These are the activations of a small neural network, seen along a few directions. Each row is one input.
In each table, some parts of the input vary, and every possible input appears once, in random order.
Descriptions start from the smaller parts, as in this example, which fits no table here: one of 8 places around a ring, together with either a single point or one of 9 places around a ring or (one of 2 separate values, together with one of 6 places along a line).
Shared parts are said once, and a part with two or three values counts as separate values.
In the rows, 128 means zero.

Other details of the inputs vary at random and push rows far along three fixed directions, the same in every table; ignore that.
These rows show it; all are for the same input, with only those details redrawn:
[126 149 158  81 135 161 105 123 200 145 117  74 130]
[132 137 203 110 180  98 154 177 167 132 161 135  73]
[135 124  78 113  93 162 108  73 100 120 117 137 136]
[112 132 121 121 128 165 109  83 110 115 125 105 111]
[103 120  96 147 124 166 112  59  51  95 131 127  98]
[144 136 103  86  97 161 104  98 160 141 111 114 149]
[147 134 165  98 146 108 144 159 168 139 147 144 102]
[ 85 145 226 128 208 136 132 145 153 114 156  72  54]

Table:
x1: [134 128  68 135 110 131 104  70 103 118 120 124 160]
x2: [ 97 137 135 137 133 184  94 121 162 136  87  37 177]
x3: [166 158 135  76 101  99 122 149 220 162 120 136 156]
x4: [ 81 103 134 177 153 165 136 113  54 113 136 130  98]
x5: [142 128 112  91 102 139 127 124 167 161 125 140 141]
x6: [190 130 118 118  99  40 158 187 143 130 139 200 143]
x7: [102 126 115 189 171 113 132  97  66 111 152 143 105]
x8: [113 106 142 164 191 110 148 118  60  94 167 142  74]
x9: [119 128 113 132  90 157 117 135 148 151  98 111 178]
x10: [168 115 127 119  84  68 176 203 140 149 132 209 141]
x11: [156 143 161  72 131 123 129 160 213 156 130 121 130]
x12: [197 112 101 107  77  74 155 184 136 129 117 193 164]
x13: [198 104  69 109  69  85 149 168 133 137 110 192 194]
x14: [159  89  75 129 110 126 140 126  75 113 123 170 149]
x15: [100 151 135 130 133 152  88 105 164 120 101  35 164]
x16: [123 148 142 122 103 100 134 157 167 149 123 128 140]
x17: [123 143  80 136  68 139 102  86 103 113 100 122 159]
x18: [143  98 140 135 129  89 180 182  91 130 153 208  92]
x19: [112 148 141 142 118 119 123 147 165 154 122 115 153]
x20: [ 97 121 167 177 147 111 153 146  54  81 141 140  76]
x21: [141 108  74 142 104 134 137 103  90 145 140 193 139]
x22: [133 113  82 113  81 175 111  94  95 115  98 128 149]
x23: [109 141 171 115 187 165 108 134 201 154 127  54 134]
x24: [112 102  96 147 124 172 111  81  42  84 113 109 115]
x25: [ 84 143 154 166 164 127 125 111 123 136 147 116 104]
x26: [101 158 136 131 134 161  87 120 194 148  95  36 181]
x27: [115 138  71 129  80 144 105  65 110 138 113 134 150]
x28: [135 147 197 123 185  67 145 171 168 124 159 123  85]
x29: [103  97 147 183 189 129 155 147  54 104 150 144  89]
x30: [126 123 178 132 188 105 144 146 115 107 161 124  69]
What do these inputs look like to the network? -> one of 5 places around a ring, together with one of 6 places around a ring
Changing only the place on the ring of 6 turns x21 into x5. The same change can be made to x19. Which row results? -> x16
Start at x13 and move only the place on the ring of 6, one step at a time. The first step leads to x2. Which rows follow, in order? -> x9, x10, x20, x12
Which other rows does x12 become when the place on the ring of 5 takes its other values? List them by row number. -> x6, x24, x28, x30

Table:
x31: [135 119  61 131  68 166 100  94 102 122  84 114 189]
x32: [105 134 101 165 116 119 118  76  55  91 134 135 109]
x33: [156 116 145 128 133  83 161 199 150 145 134 164 141]
x34: [165 123  77 144  89  69 159 135  93 139 151 233 132]
x35: [ 95 129 156 146 136 146 119 133 112 104 112  74 126]
x36: [155 114 144 133 140  88 162 196 152 150 138 168 145]
x37: [110 102 111 159 156 148 136  84  40 100 153 156  82]
x38: [115 133 157 122 129 144 125 163 176 149 110  92 151]
x39: [145 119 142 113 143 120 142 136 117 117 143 153  96]
x40: [133 140  70 123  93 148  96  77 145 148 110 119 177]
x41: [170 134 109  50  79 156 106 121 200 148  98 109 167]
x42: [102 130 174 118 166 156 129 127 138 127 142 101  83]
x43: [133 150 155 128 143  91 132 148 159 132 141 128 118]
x44: [ 93 149 148 142 154 136 107 103 142 127 129  79 118]
x45: [108 128 169 117 173 150 127 126 137 122 142  95  86]
Changing only one part turns x42 into x38. The same change can be made to x45. Which row results? -> x33
What do these inputs look like to the network? -> one of 3 separate values, together with either a single point or one of 4 places along a line
Start at x36 and move only the place on the line of 4, one step at a time. The first step leads to x33. Which rows follow, in order? -> x31, x35

Table:
x46: [152 112 157 113 160  94 158 160 117 114 157 167  81]
x47: [ 56 156 222 163 199 112 129 146 148 116 147  54  74]
x48: [ 67 138 219 157 221 142 129 144 145 121 155  57  75]
x49: [ 99 122 104 147 139 175 108  86  96 123 118  95 131]
x50: [121 121  91 125 115 159 105  64  81 101 126 116 120]
x51: [102 124 117 130 121 185 106  80  96 114 115 105 115]
x52: [ 85 131 119 149 119 162 104  92 100 116 109  77 130]
x53: [111 151 169  90 122 153 103 149 226 157 102  44 163]
x54: [104 132  83 158 124 146 106  67  92 126 126 120 142]
x55: [177 138 115  92  90 113 128 181 204 160  99 132 192]
x56: [122 148 160  90 147 160 100 143 234 172 108  53 161]
x57: [187 136 103  67  73 119 128 152 205 171 118 170 174]
x58: [ 99 119 108 147 135 174 109  81 100 122 120  97 138]
x59: [152 118 133 162 134  66 164 181  94 119 146 190 118]
x60: [155 118 147 118 157  86 161 159 111 115 161 177  79]
x61: [140 118  63 129  83 155 121  83  73 121 119 171 133]
x62: [138 121 156 161 148  74 162 183 107 114 150 167 114]
x63: [179 129  97  78  69 108 136 173 197 170 103 154 187]
x64: [182 118 103  76  98 125 132 164 203 177 112 154 186]
x65: [105 125 108 161 114 160 109  96  86 103 105  96 151]
x66: [136 136 150 167 148  57 157 173 116 119 151 170 115]
x67: [ 96 115 106 144 109 166 112  95  84 111 105  98 136]
x68: [142 120  62 131  79 147 118  80  76 125 120 174 136]
x69: [115 145 163  92 118 154 109 147 216 154  99  55 165]
x70: [153 132 138 129 150  61 157 141 112 118 168 189  86]
x71: [140 108  67 151  84 141 122 108  66 109 103 153 165]
x72: [120 142  87 136  98 142 109  71 101 126 125 144 132]
x73: [157 115 149 117 151  86 161 153 116 115 161 178  88]
x74: [ 97 139 201 128 199 129 126 132 137 109 152  77  61]
x75: [152 115 139 134 132  90 168 157 101 125 160 208  93]
What do these inputs look like to the network? -> one of 5 places along a line, together with either a single point or one of 5 places around a ring
Changing only the place on the line of 5 turns x70 into x72. The same change can be made to x73. Which row results? -> x75
Which other rows agree with x64 in the place on the line of 5? List them by row number. -> x48, x49, x54, x56, x58
Which other rows does x55 become when the place on the line of 5 takes its other values? List them by row number. -> x49, x60, x61, x63
